A small network was shown many inputs. Here are its activations along a few directions, one row for each input.
In each table, some parts of the input vary, and every possible input appears once, in random order.
A made-up example of a description, with smaller parts first: line(6) and (point or ring(9) or (values(2) and ring(5))).
Shared parts are said once, and a part with two or three values counts as separate values.
In the rows, 128 means zero.

Other details of the inputs vary at random and push rows far along two fixed directions, the same in every table; ignore that.

Rows:
x1: [132 136 128 114 131 138 129 133 132 114 135 136 140  96]
x2: [139 128 121 102 113 163 122 192 168 112 130 120 193 100]
x3: [119 128 131 145 142 123 132  70 133 127 136 165 121 106]
x4: [155 124 131 102 111 145 134 196 167 125 110 123 190  86]
x5: [115 133 135 138 121 117 142  78 150 135 143 179 153  87]
x6: [142 123 130 129 127 118 130 140 123 134 109 114 120 138]
x7: [121 134 120 116 111 130 120 166 101 124 132  92 111 160]
x8: [128 126 120 128 143 141 122 128 126 116 129 120 118 132]
x9: [146 117 130 124 133 122 121 173 105 138 116 102 114 160]
x10: [117 124 121 134 115 128 122 138 116 127 134 120 126 147]
x11: [136 132 122 112 129 144 126 145 134 114 135 135 146  96]
x12: [132 135 121 114 138 142 118 150 111 113 127  92 106 141]
x13: [142 126 136 116 131 120 124 171 103 140 114  95 107 159]
x14: [129 125 149 143 139 102 144  80 143 159 121 161 124 129]
x15: [134 118 130 146 134 111 132 112 121 139 109 126 108 146]
x16: [121 130 125 124 127 137 126 130 131 125 129 111 124 147]
x17: [112 129 126 142 119 117 128 106 118 133 136 132 114 149]
x18: [139 121 127 140 133 110 129 127 106 135 109 107  93 162]
x19: [103 126 135 163 133 101 138  39 121 140 141 174 106 121]
x20: [134 123 151 143 133 111 142  89 165 154 123 176 159 104]
x21: [144 128 119 102 124 156 122 176 150 107 134 139 179  74]
x22: [114 134 131 132 131 128 131 103 130 130 130 119 111 148]
x23: [134 130 122 118 133 150 123 144 148 113 130 130 150 105]
x24: [120 126 118 135 134 133 116 135  97 123 126  90  87 182]
x25: [119 136 119 127 125 117 121 135  72 125 135  97  77 163]
x26: [111 132 129 139 118 116 128 105 116 134 135 127 109 150]
x27: [120 133 136 137 140 132 135  72 164 127 134 163 143  94]
x28: [129 129 120 119 117 135 130 152 132 119 140 141 156 102]
Description of these inputs: line(4) and (values(2) or ring(5)).
- The inputs of x22 and x2 match in every part but the line(4) part. If x1 is changed in the same way as x22 into x2, which row does it become? => x21
- Which other rows agree with x16 in the line(4) part? List them by row number. => x5, x6, x11, x14, x26, x27

Rows:
x29: [146 110 113 106  98 136 126 223  80 109 134 103 131 142]
x30: [124 109 103 142 116 139 115 192 104 117 122 101 137 146]
x31: [123 116 103 129 129 124 109 181  64 122 132  92  87 192]
x32: [101 140 126 104 113 117 117 139  91 130 132  75  85 172]
x33: [178 110 110 105 117 162 118 210 169 114  97  90 163 116]
x34: [135 140 131 142 108 102 143 106 123 140 140 176 161 100]
x35: [141 140 155 156 146  77 154  48  94 150 105 139  61 153]
x36: [ 95 134 140 136 131 145 136  70 166 137 149 150 139 125]
x37: [ 99 157 150 135 109  96 134  51 107 145 146 130  75 153]
x38: [ 91 144 134 139 127 118 133  76 125 142 142 123  91 155]
x39: [163 115 143  95 136 151 150 149 216 140 115 182 237  40]
x40: [110 113 117 169 134 122 114  88 122 134 128 157 117 157]
x41: [117 132 139 126 124 148 131 100 181 115 143 148 165 126]
x42: [153 117 144 127 144 144 132 143 200 134 105 155 200  66]
x43: [144 144  77  95 161 183  91 206  63  61 148  66  90  97]
x44: [130 126 161 144 155  82 144  66 143 158 111 162 109 107]
- What do these inputs look like to the network? => point or (values(3) and line(5))
- Which other rows does x39 become when the values(3) part takes its other values? List them by row number. => x31, x38
- Which other rows does x37 become when the values(3) part takes its other values? List them by row number. => x34, x35
